These are the activations of a small network on made-up records, seen along a few directions, one row for each record.
Each row is followed by the record's values for the fields P, H, K, B.
A field that a record lacks is left out.
The largest differences between rows may come from other fields.
In the rows, zero is written as 500.
Random noise pushes rows far along 3 fixed directions. That doesn't count. These rows show it; they differ only by the noise:
[445, 659, 652, 353, 382, 541, 561, 586, 358, 544, 447, 512, 434, 470, 528,
 365, 475, 515, 333, 383, 425]
[640, 463, 616, 478, 780, 482, 234, 128, 581, 663, 423, 494, 528, 365, 427,
 519, 276, 369, 634, 591, 486]
[474, 673, 724, 299, 460, 513, 411, 345, 426, 648, 473, 613, 480, 481, 503,
 307, 407, 444, 395, 387, 458]
[564, 579, 501, 434, 534, 517, 425, 432, 547, 497, 433, 552, 511, 454, 479,
 501, 503, 376, 431, 404, 525]
[628, 494, 463, 507, 662, 505, 359, 349, 602, 506, 413, 498, 527, 406, 450,
 584, 446, 352, 527, 490, 531]

[592, 319, 405, 696, 661, 502, 481, 557, 560, 483, 556, 386, 492, 431, 431,
 687, 438, 533, 683, 678, 472] | P: p4 / H: h1 / B: b4
[480, 501, 278, 522, 393, 466, 588, 640, 522, 338, 499, 506, 531, 556, 573,
 567, 632, 461, 414, 402, 590] | P: p3 / H: h2 / K: k1 / B: b2
[444, 506, 479, 509, 433, 462, 483, 480, 530, 505, 611, 578, 525, 553, 520,
 479, 468, 474, 465, 481, 536] | P: p2 / H: h2 / B: b3
[511, 509, 503, 496, 496, 532, 534, 537, 490, 504, 440, 456, 501, 463, 521,
 516, 503, 490, 478, 502, 502] | P: p1 / H: h2 / K: k1 / B: b1
[561, 598, 574, 307, 538, 518, 420, 385, 503, 564, 379, 589, 494, 628, 455,
 296, 583, 458, 574, 402, 552] | P: p3 / H: h2 / K: k1 / B: b1
[468, 498, 541, 466, 501, 418, 344, 224, 589, 566, 588, 653, 573, 551, 526,
 429, 452, 440, 555, 488, 565] | P: p1 / H: h2 / K: k2 / B: b3
[494, 542, 597, 434, 492, 480, 396, 377, 540, 616, 644, 688, 524, 614, 442,
 364, 500, 488, 592, 483, 524] | P: p4 / H: h1 / B: b4
[504, 365, 129, 591, 440, 312, 558, 563, 475, 243, 229, 260, 457, 434, 807,
 828, 502, 544, 527, 554, 511] | P: p1 / H: h2 / K: k1 / B: b2
[539, 494, 440, 429, 510, 444, 486, 481, 511, 515, 482, 595, 493, 653, 497,
 427, 600, 530, 664, 509, 546] | P: p4 / H: h1 / B: b2
[299, 473, 580, 563, 341, 455, 649, 667, 306, 465, 578, 364, 406, 548, 607,
 424, 404, 745, 441, 596, 367] | P: p1 / H: h2 / K: k2 / B: b3
[408, 456, 443, 510, 434, 370, 478, 433, 437, 453, 409, 417, 497, 449, 672,
 584, 366, 561, 512, 544, 490] | P: p1 / H: h2 / K: k1 / B: b3
[457, 719, 427, 309, 261, 490, 525, 515, 555, 392, 431, 705, 538, 604, 594,
 417, 732, 370, 246, 194, 618] | P: p1 / H: h2 / K: k1 / B: b4
[455, 588, 460, 450, 375, 538, 574, 607, 518, 466, 573, 609, 519, 624, 482,
 431, 641, 474, 376, 396, 560] | P: p2 / H: h1 / B: b3
[545, 474, 593, 505, 624, 531, 403, 353, 517, 620, 496, 489, 523, 473, 422,
 469, 418, 493, 602, 591, 477] | P: p2 / H: h1 / B: b1
[595, 456, 507, 523, 649, 545, 486, 488, 519, 496, 374, 383, 489, 394, 459,
 553, 462, 451, 525, 530, 492] | P: p1 / H: h2 / K: k1 / B: b4
[526, 296, 500, 730, 675, 486, 421, 405, 582, 561, 707, 465, 561, 397, 389,
 660, 338, 515, 628, 704, 479] | P: p4 / H: h1 / B: b3
[251, 436, 588, 540, 286, 366, 662, 639, 244, 486, 563, 342, 396, 482, 732,
 447, 286, 801, 500, 615, 332] | P: p1 / H: h2 / K: k2 / B: b4
[295, 519, 507, 478, 259, 355, 577, 583, 325, 478, 557, 461, 427, 563, 702,
 409, 370, 684, 487, 528, 413] | P: p3 / H: h2 / K: k2 / B: b4
[580, 301, 265, 631, 648, 329, 362, 289, 601, 420, 351, 366, 534, 384, 648,
 769, 348, 474, 704, 646, 532] | P: p1 / H: h2 / K: k1 / B: b4
[557, 592, 377, 469, 467, 553, 445, 470, 650, 406, 477, 628, 594, 552, 442,
 523, 689, 330, 373, 322, 643] | P: p3 / H: h2 / K: k1 / B: b3
[583, 475, 544, 540, 626, 580, 460, 489, 575, 538, 523, 483, 515, 451, 372,
 519, 468, 444, 545, 528, 504] | P: p2 / H: h2 / B: b4
[549, 441, 614, 495, 653, 476, 416, 366, 408, 645, 383, 330, 425, 392, 518,
 525, 280, 566, 636, 685, 388] | P: p2 / H: h1 / B: b4
[373, 568, 512, 504, 260, 526, 665, 748, 453, 462, 745, 662, 511, 627, 475,
 409, 633, 577, 359, 398, 501] | P: p4 / H: h1 / B: b3
[591, 563, 461, 514, 527, 587, 476, 556, 628, 460, 578, 648, 553, 498, 362,
 531, 658, 349, 432, 376, 572] | P: p4 / H: h1 / B: b4
[594, 380, 267, 628, 638, 456, 454, 450, 606, 336, 312, 323, 541, 336, 552,
 805, 467, 378, 483, 540, 567] | P: p3 / H: h2 / K: k1 / B: b2
[526, 421, 543, 559, 606, 485, 440, 404, 484, 525, 431, 369, 495, 337, 531,
 604, 317, 488, 520, 589, 449] | P: p3 / H: h2 / K: k1 / B: b4
[451, 514, 413, 581, 396, 579, 660, 755, 520, 335, 569, 486, 519, 519, 444,
 547, 666, 493, 302, 404, 527] | P: p3 / H: h2 / K: k2 / B: b3
[388, 580, 491, 498, 305, 527, 619, 696, 368, 450, 491, 440, 472, 469, 547,
 503, 551, 553, 317, 438, 465] | P: p2 / H: h1 / B: b2
[374, 426, 631, 474, 477, 423, 522, 433, 375, 598, 631, 494, 468, 624, 542,
 309, 347, 694, 631, 615, 422] | P: p3 / H: h2 / K: k2 / B: b2
[509, 609, 540, 436, 471, 525, 424, 420, 591, 513, 548, 658, 556, 496, 448,
 415, 543, 374, 433, 362, 558] | P: p3 / H: h2 / K: k2 / B: b4
[425, 574, 285, 444, 295, 341, 471, 437, 541, 353, 382, 546, 529, 473, 772,
 653, 520, 413, 350, 362, 577] | P: p1 / H: h2 / K: k1 / B: b4
[389, 454, 554, 583, 421, 483, 580, 560, 475, 490, 601, 466, 520, 419, 528,
 527, 405, 554, 439, 535, 470] | P: p1 / H: h2 / K: k2 / B: b3
[584, 503, 287, 420, 535, 372, 377, 339, 576, 391, 224, 471, 495, 565, 654,
 582, 565, 425, 594, 454, 592] | P: p1 / H: h2 / K: k1 / B: b1
[600, 424, 667, 527, 800, 536, 269, 160, 629, 683, 543, 532, 564, 425, 317,
 466, 325, 387, 671, 628, 527] | P: p2 / H: h2 / B: b3
[472, 553, 445, 410, 457, 396, 368, 286, 543, 497, 405, 562, 532, 579, 606,
 472, 512, 458, 533, 465, 567] | P: p1 / H: h2 / K: k1 / B: b1
[654, 502, 344, 447, 669, 471, 321, 266, 680, 454, 336, 575, 571, 560, 439,
 535, 622, 311, 607, 448, 649] | P: p3 / H: h2 / K: k1 / B: b2
[562, 269, 578, 689, 773, 519, 524, 476, 371, 573, 375, 140, 406, 332, 472,
 641, 268, 690, 678, 855, 322] | P: p1 / H: h1 / K: k2 / B: b3

Which values does each new row have?
[451, 519, 782, 451, 517, 574, 531, 535, 374, 698, 638, 530, 448, 569, 387,
 283, 413, 655, 607, 589, 384] | P: p4 / H: h1 / B: b1
[468, 448, 355, 558, 466, 382, 432, 422, 589, 403, 544, 528, 516, 561, 599,
 554, 485, 482, 551, 501, 547] | P: p1 / H: h2 / K: k2 / B: b4
[493, 501, 775, 456, 583, 588, 512, 478, 399, 715, 573, 457, 456, 447, 400,
 354, 325, 574, 550, 605, 396] | P: p2 / H: h2 / B: b4
[523, 720, 450, 313, 377, 555, 465, 479, 647, 457, 507, 788, 568, 704, 435,
 350, 781, 326, 359, 230, 656] | P: p2 / H: h1 / B: b1
[526, 425, 592, 596, 565, 606, 607, 712, 440, 544, 587, 410, 446, 514, 372,
 473, 504, 631, 617, 614, 409] | P: p4 / H: h1 / B: b1
[414, 593, 704, 363, 383, 539, 582, 617, 349, 612, 597, 599, 428, 695, 448,
 213, 558, 664, 554, 474, 429] | P: p4 / H: h1 / B: b1
[518, 437, 269, 530, 496, 368, 443, 424, 557, 346, 299, 384, 508, 437, 701,
 714, 463, 446, 509, 482, 559] | P: p1 / H: h2 / K: k1 / B: b4
[282, 579, 804, 393, 350, 441, 454, 303, 387, 670, 711, 657, 522, 494, 570,
 267, 283, 563, 392, 461, 440] | P: p1 / H: h2 / K: k2 / B: b3
[506, 408, 586, 581, 594, 510, 471, 447, 477, 548, 517, 389, 478, 389, 486,
 530, 362, 542, 585, 618, 428] | P: p1 / H: h2 / K: k2 / B: b4
[484, 593, 459, 334, 410, 445, 483, 444, 513, 432, 359, 597, 505, 633, 597,
 393, 619, 477, 485, 346, 575] | P: p1 / H: h2 / K: k1 / B: b1
[428, 671, 512, 368, 270, 564, 608, 703, 522, 459, 668, 782, 521, 779, 424,
 270, 797, 507, 414, 276, 582] | P: p4 / H: h1 / B: b1
[491, 508, 673, 456, 571, 538, 471, 408, 453, 642, 545, 505, 487, 531, 425,
 379, 403, 561, 535, 574, 442] | P: p2 / H: h1 / B: b3
[662, 471, 339, 436, 706, 399, 247, 139, 676, 478, 232, 497, 559, 502, 559,
 618, 481, 338, 643, 504, 623] | P: p1 / H: h2 / K: k1 / B: b1
[577, 502, 474, 457, 572, 503, 522, 542, 384, 492, 215, 287, 404, 450, 558,
 543, 522, 559, 559, 580, 426] | P: p1 / H: h1 / K: k1 / B: b1
[423, 513, 374, 546, 347, 439, 576, 633, 503, 364, 531, 485, 476, 541, 606,
 558, 539, 527, 399, 461, 497] | P: p3 / H: h2 / K: k2 / B: b4
[516, 426, 395, 573, 616, 379, 256, 116, 602, 543, 474, 469, 605, 356, 598,
 693, 290, 380, 546, 581, 572] | P: p3 / H: h2 / K: k1 / B: b2
[505, 512, 641, 523, 516, 659, 671, 778, 393, 526, 585, 472, 451, 528, 326,
 392, 587, 607, 476, 508, 413] | P: p4 / H: h1 / B: b3
[493, 586, 764, 394, 513, 570, 497, 499, 377, 676, 560, 543, 441, 472, 423,
 324, 427, 554, 501, 496, 393] | P: p4 / H: h1 / B: b4
